A small network was shown many inputs. Here are its activations along a few directions, one row for each input.
In each table, some parts of the input vary, and every possible input appears once, in random order.
A made-up example of a description, with smaller parts first: values(3) and (point or line(11) or (line(6) and ring(8))).
Shared parts are said once, and a part with two or three values counts as separate values.
(in the rows, 128 means zero)

Other details of the inputs vary at random and push rows far along two fixed directions, the same in every table; ignore that.

A family of inputs:
R1: [102 141 125  92 151 143 107 100 238  93 101 196 167 171]
R2: [158 104 193 171 115 162 149 148  96 145 162  77  93  82]
R3: [134 113 155 148 116 152 119 120 163 131 144 134 119 115]
R4: [107 133 130 117 137 150 103 105 232  85 105 195 164 173]
R5: [109 134  62 105 127  47 107 123  35 119  88 125 160 161]
R6: [136 111 126 132 117 133 152 125 146 137 145 140 118 126]
R7: [104 134 122  90 144 132 117 100 215 101 105 182 160 170]
R8: [111 153  54 108 142  71  85 129  54 110  93 104 145 140]
R9: [125 145 138 146 135 153 115 121 172 140 145 144 124 120]
R10: [146 137 130 163 123 142 113 141 107 152 155  99 100  84]
R11: [143  98 181 147 119 157 160 137 133 124 145 110 116 118]
R12: [142 134 156 161 120 151  97 132 108 163 169  73  79  63]
R13: [150  92 170 167  94 148 142 128 110 163 178  85  80  77]
R14: [135 128 125 137 127 139 130 128 150 134 136 142 126 122]
R15: [119 156  58 120 137  72 104 135  53 125 100 124 148 140]
R16: [107 124 125  85 146 143 146 105 232 116 112 196 154 173]
R17: [123 143 136 140 137 149 119 120 175 138 139 155 133 126]
R18: [139 120 179 121 127 178 160 146 198  89 110 174 149 159]
R19: [116 127  81 102 134  59 145 132  33  93  89 111 162 177]
R20: [110 172  55 107 148  72  93 127  54 135 104 109 140 140]
R21: [141 122 157 161 118 147 137 131 115 178 171 105  93  82]
R22: [106 111 140  90 134 141 143  97 233 106 121 182 148 168]
R23: [149  93 163 155 106 153 140 135 108 169 173  70  76  62]
R24: [140 114 162 144 117 142 123 129 113 171 164  86  87  72]
R25: [145 122 144 160 119 149 105 139 101 155 158  73  89  63]
R26: [123 118 142 131 127 141 149 116 162 151 147 149 121 129]
R27: [141 118 144 137 118 141 145 128 120 172 168  96  85  87]
R28: [146 126 184 164 126 168 130 141 136 118 144 105 113 102]
R29: [141 113 149 158 111 138 150 128 104 177 177  96  85  87]
R30: [113 111 132  97 139 149 133 109 229 101 110 177 157 159]
R31: [117 160  79 123 142  68 103 140  27  89  83 102 156 161]
R32: [166 107 183 158 103 164 169 165  82 137 157  83  90  90]
R33: [131 144 163 120 135 173 139 144 208  71  94 184 163 171]
R34: [111 152  61  94 143  63 117 127  49 145 102 116 142 143]
R35: [126 140 127 120 137 141 124 121 160 145 138 134 121 121]
R36: [150 105 150 154 110 145 149 136 116 165 165 107  92  86]
R37: [118 175  66 105 139  65 111 158  26  76  58 127 172 183]
R38: [102 140 119 104 148 143 133 100 239 104 112 211 170 185]
R39: [104 114 138  87 137 139 138  98 225 111 114 182 150 166]
R40: [149 113 169 133 117 159 165 156 122 116 126 128 124 130]
R41: [115 139  60 104 136  69 104 128  51 119  98 102 143 139]
R42: [107 171  47  96 151  60  96 128  49 132  93 119 153 149]
R43: [107 128 134 113 139 152 110 102 242  85 102 206 172 176]
R44: [116 149  76 108 142  61 120 134  29  91  79 113 166 173]
R45: [111 122  69 106 120  51 119 122  35 125  96 119 149 158]
R46: [147  94 155 150 107 149 143 131 114 160 172  74  80  72]
R47: [150 114 146 158 113 144 138 139 110 167 162 105  95  82]
R48: [156 126 182 152 116 175 149 159 132 116 134 118 115 114]
Each input here is: line(6) and (values(2) or ring(6)).
The inputs of R17 and R29 match in every part but the line(6) part. If R25 is changed in the same way as R17 into R29, which row does it become?
Answer: R46
The inputs of R34 and R42 match in every part but the line(6) part. If R5 is changed in the same way as R34 into R42, which row does it become?
Answer: R43
Which other rows agree with R44 in the line(6) part? List them by row number.
Answer: R3, R7, R14, R35, R38, R41, R48
Change only the values(2) part in R19. List by row number the other rows that result.
Answer: R32
Change only the values(2) part in R31. List by row number the other rows that result.
Answer: R37
